A small network was shown many inputs. Here are its activations along a few directions, one row for each input.
Each table varies a few parts of the input and shows all the possible inputs, shuffled.
Descriptions start from the smaller parts, as in this example, which fits no table here: one of 8 places around a ring, together with either a single point or one of 9 places around a ring or (one of 2 separate values, together with one of 6 places along a line).
Shared parts are said once, and a part with two or three values counts as separate values.
In the rows, zero is written as 128.

Other details of the inputs vary at random and push rows far along two fixed directions, the same in every table; ignore that.

A family of inputs:
x1: [100 119 187 111 113 184 125 147 137 186 168 175 112]
x2: [ 57 111  76 142 100 140 146 117 123 135 169 147 143]
x3: [158 124 224 129 169 170  94 153  98 161  92 117 114]
x4: [ 91 137  71 110  87 127 165 118 174 116 173 155 134]
x5: [227 141 206 113 187 123  75 168 114 122  79 118 112]
x6: [155 123  57 145 150  63 125 117 120  77  94 102 157]
x7: [181 104 195 143 162 134  88 133  80 148 101 103  92]
x8: [162 128  23 144 132  50 154 122 135  57  97  81 143]
x9: [157 139 135 127 145 104 130 138 127 108  88  96 135]
x10: [136 140 164 130 126 128 119 110 120 139 117 109 117]
x11: [149 146 118 134 148 101 124 122 130 101  92 111 153]
x12: [ 83 120 176 110 114 193 122 139 139 169 176 181 116]
x13: [151 149  76 116 109  75 151  97 162  89 147 122 139]
x14: [ 52 108 112 140  91 169 143 127 113 167 173 160 120]
x15: [ 63 130 102 126  86 160 159 113 150 146 154 142 132]
Description of these inputs: one of 3 separate values, together with either a single point or one of 4 places along a line.
The inputs of x2 and x12 match in every part but the choice among 3 separate values. If x7 is changed in the same way as x2 into x12, which row does it become? -> x13
List by row number the other rows that have the choice among 3 separate values in common with x9. -> x3, x10, x11, x15

A family of inputs:
x16: [189 120  97 140 157  78 128 142 125  83  76  73 124]
x17: [ 59 114 173 142 121 209 116 129  99 182 152 154 124]
x18: [ 85 115  64 138 100 123 161 121 137 120 147 127 129]
x19: [207 149 177 122 158  82 118 130 119 100  81  77 123]
x20: [ 50 113  75 138  85 151 144 112 121 147 197 169 130]
x21: [129 139  51 115 106  79 149 115 162  86 160 140 156]
x22: [ 87 131 110 145 101 135 144  93 118 138 146 121 125]
x23: [132  97 184 136 146 169  89 154  75 178 142 149  96]
x24: [201 136 112 117 154  60 141 155 145  71  86  86 134]
x25: [150 127 117 115 131 109 142 145 152 114 117 119 127]
x26: [169 149 101 124 154  77 132 131 142  78  83 104 166]
x27: [ 82 149  98 119  82 134 154  84 166 135 160 147 134]
x28: [138 102 188 135 147 171  90 147  88 170 145 140  97]
x29: [ 56 111  52 139  84 132 169 117 141 127 163 141 131]
x30: [ 84 131 187 118  99 184 125 113 133 185 164 155 110]
x31: [ 94 124 118 144 133 143 129 122 108 129 123 128 144]
x32: [117 114 174 142 158 168 102 143  86 156 106 131 120]
x33: [162 135  93 116 133  94 142 138 164  98 108 117 130]
x34: [ 49 129 114 145  79 168 149  84 125 159 174 140 122]
x35: [104 155  58 123 110 111 149 106 176  93 124 144 173]
x36: [149 118 198 113 141 175 107 157 143 170 116 147  93]
x37: [157 137  96 114 126 105 120 126 164 106 139 145 135]
x38: [126 107  93 140 128 109 140 141 111 122 113 115 122]
x39: [125 147 112 122 131 106 144 125 139  94 117 125 165]
x40: [ 59 118 162 142  97 189 127 108 102 188 165 149 104]
x41: [188 114 211 113 167 142 104 176 119 145  94 113 100]
x42: [199 137 238 120 164 151  82 133 120 161  83 115  91]
x43: [222 123 199 112 182 109  81 169 109 122  96 111 112]
x44: [154 134  94 147 131  76 135 105 107  98  94  87 129]
x45: [189 142 102 115 146  62 129 140 138  73 122 108 145]
x46: [137 136  96 114 120 110 128 124 154 114 154 148 136]
x47: [ 95 137 177 118 105 161 134 112 130 165 157 141 115]
x48: [ 94 143 128 119 121 157 132 119 148 139 137 157 145]
x49: [131 127  93 149 149  99 126 131 102 103  91 110 152]
x50: [150 103 193 134 152 170  86 146  90 163 138 132  96]
x51: [ 90 146  73 121 109 109 158 115 153  96 141 141 171]
The inputs of x51 and x47 match in every part but one. If x35 is changed in the same way as x51 into x47, which row does it become? -> x42
Describe the family of inputs behind these rows. -> one of 4 separate values, together with either one of 4 places along a line or one of 5 places along a line
Start at x36 and move only the place on the line of 5, one step at a time. The first step leads to x33. Which rows follow, in order? -> x25, x41, x24
Which other rows does x20 become when the place on the line of 4 takes its other values? List them by row number. -> x23, x28, x50
Which other rows does x32 become when the choice among 4 separate values takes its other values? List them by row number. -> x20, x29, x40
Which other rows does x49 become when the choice among 4 separate values takes its other values? List them by row number. -> x23, x38, x44

A family of inputs:
x52: [190 123 181 112 158 133  97 154 130 137 116 131 108]
x53: [129 148 133 123 135 132 119 118 144 121 127 142 147]
x54: [ 75 105 122 134 106 173 123 130 116 169 178 168 112]
x55: [186 143 170 116 149 104 125 134 138 119  82  96 116]
x56: [ 95 145 110 118 114 135 147 122 156 120 138 150 151]
x57: [187 131 118 109 147  86 131 151 155 100 107 116 127]
x58: [ 97 111  79 132 106 130 149 134 136 125 156 141 128]
x59: [203 129 152 110 162 104 111 158 141 110 102 116 115]
x60: [121 130  89 140 136 111 126 121 115 108 110 122 150]
x61: [ 85 128  91 144  99 130 143  95 123 134 145 126 128]
x62: [121 129  90 139 138 110 133 125 119 105 108 115 150]
x63: [188 136 120 116 147  96 111 133 149 102 121 123 127]
x64: [ 89 130  93 145  97 129 138  91 120 135 146 130 128]
x65: [139 152 119 124 116 110 130  95 152 114 130 120 132]
x66: [ 62 136 152 119  82 182 141  97 148 174 178 164 119]
x67: [ 98 146 116 119  97 131 154 102 159 130 148 135 129]
x68: [177 114 183 120 155 120  99 159  95 134 136 122 108]
x69: [ 84 126  92 142 101 130 149  98 127 132 144 120 128]
x70: [138 111 208 135 165 180 100 163  88 167  99 127 110]
x71: [100 116  80 136 106 127 130 118 124 130 161 151 129]
x72: [158 138 132 127 150  90 122 136 107  94 112 107 150]
x73: [136 114  81 133 131 102 132 132 128 108 132 120 129]
x74: [135 148 112 121 134 111 132 121 150 103 115 132 157]
x75: [121 126  98 139 116 107 153 121 134 110 110  96 128]
x76: [ 94 108  81 130 104 129 152 143 144 123 153 139 129]
x77: [154 125 112 135 154 102 133 151 123  95  78  97 145]
x78: [116 114 207 140 152 194  84 143  79 185 122 152 109]
x79: [114 116 249 125 129 191  99 136  77 197 158 137  89]
x80: [ 89 136 151 115 115 160 141 136 146 151 139 160 140]
x81: [158 128 117 142 140  99 137 123 119 107  91  84 121]
The inputs of x58 and x81 match in every part but one. If x63 is changed in the same way as x58 into x81, which row does it become? -> x65
Describe the family of inputs behind these rows. -> one of 3 separate values, together with either a single point or one of 4 places along a line or one of 5 places along a line
Start at x57 and move only the place on the line of 4, one step at a time. The first step leads to x59. Which rows follow, in order? -> x52, x63
